A small network was shown many inputs. Here are its activations along a few directions, one row for each input.
Each table varies a few parts of the input and shows all the possible inputs, shuffled.
A made-up example of a description, with smaller parts first: values(3) and (point or ring(9) or (line(4) and ring(8))).
Shared parts are said once, and a part with two or three values counts as separate values.

Other details of the inputs shift rows strongly along three fixed directions, in all tables alike. That doesn't count.
To show where, the next rows are all for the same input, with only those details redrawn:
[ 52  -3   4  14 -52  -4   8  -4  16   5  17  33  19   0]
[ 79 -16  -1  21 -36 -10 -10 -53  14 -23  -7  29  10   7]
[-34 -23   6 -34 -23 -16  10 -45  13   2 -55   3 -18 -26]
[-16   7   6  22 -33 -16  19  80   0  57  37  -3   2  -3]
[ 55 -20   3  23 -16 -21 -13 -38   5 -13 -15  10  -4   9]
[-56 -12   9 -35 -31 -14  22   5  10  31 -31   1 -13 -32]
[-87 -19   7 -65 -30 -15  27 -26  17  24 -64  -1 -20 -47]
[ 85 -24   1  51   0 -31 -25 -36  -2 -20  -6   3  -6  26]

A family of inputs:
row 1: [  0  28 -18  43  59  -7  -1  27 -30  -6   4 -28 -29   8]
row 2: [  2 -20 -18 -21 -15  35  -5 -34   8 -21 -17  39  41 -26]
row 3: [-10  15 -10 -70 -42  22  32   5  66   5 -20  -1  17 -46]
row 4: [-56   8 -12  36  23 -19   3  76 -33  33  -5 -44   4 -12]
row 5: [-42 -42  19 -49   6  17  -4 -48   0 -14 -43  -9  14   2]
row 6: [ 36 -20   8  48  13 -36 -20   7 -13  10  -3 -20 -19  19]
row 7: [-106  -20   -1  -62   55   15   -9  -60   -3  -37  -78   -3  -28  -52]
row 8: [ 54 -30  -1  66  32 -34 -54  16 -16  -1   8 -14 -13  48]
row 9: [ 12  38   6 -54 -45  47  34  -9  13  -5  49  37  35  -8]
row 10: [-82  26 -17 -17  53   4  18  62 -33  27  20 -28 -21 -35]
row 11: [ -9   8  11  34 -16   6 -18  85 -19  39  47 -23  39  46]
row 12: [ 86 -15 -14  12 -24  -2  11 -52  17 -17  -2  28  -6  21]
row 13: [-47  44  26   8 -12   3  19  73 -13  31  44 -25  14  12]
row 14: [ -1  46 -16 -14 -60  49   1   5  23 -19  25  68  52 -27]
row 15: [ 65 -25   0  -5 -55  27   0 -19  32 -10  37  67  36   1]
row 16: [  7 -23   8  21  60 -33 -54 -46  -6 -43 -38  -7 -49  24]
row 17: [-47  14  15 -58  11  14  29 -58   1 -20 -46 -14 -24  -3]
row 18: [-25  33   0   5  -4  -3  37  73   7  43  49   3 -30   1]
row 19: [-48  19  -6 -26   9   6   4 -52  -1 -39 -57   6  -6 -45]
row 20: [-26 -31   4   1  85 -24 -19 -10 -47  10 -25 -80 -31  32]
row 21: [ -9  -3   4 -28  -7   9  25 -20  -7   7 -25 -24   4  18]
row 22: [ 72  -9 -10  23  43 -12 -19 -50  -3 -37  27   8 -34  19]
row 23: [  4  19 -27 -10 -73  44   3  11  19  -1  13  57  68 -21]
row 24: [ 55 -12 -15 -11 -26   7  15 -12  12   8  37  33  10  -4]
row 25: [ 10  -4 -33  36  53  -5 -10  35 -39  14  21 -34   0   3]
row 26: [-23  36  21  29   2   8 -19  79 -17  23  56 -14  22  39]
row 27: [-21  27 -29  20  -6   9  31  84 -18  47  26 -13  16  -6]
row 28: [ 87  22  -4  25  47  -5 -28 -29  43 -49   0 -21 -17   9]
row 29: [-40 -35  16  13  86 -32 -34  -2 -15 -14 -15 -27 -62  11]
row 30: [-18  13  16 -25 -65  19  26  15   4  17   8   2  44   0]
row 31: [ 16   4  14  17   6 -17  -7 -22   5 -18  -2   6 -34  -2]
row 32: [ 26  -1  27  18  28  16 -26 -12 -10 -26  30   1  15  39]
What do these inputs look like to the network? -> values(2) and (point or (values(3) and ring(5)))
Changing only the values(2) part turns row 17 into row 21. The same change can be made to row 29. Which row results? -> row 15
Which other rows does row 10 become when the ring(5) part takes its other values? List them by row number. -> row 1, row 7, row 14, row 19
Which other rows does row 21 become when the ring(5) part takes its other values? List them by row number. -> row 5, row 11, row 20, row 30
Which other rows does row 13 become when the values(2) part takes its other values? List them by row number. -> row 30
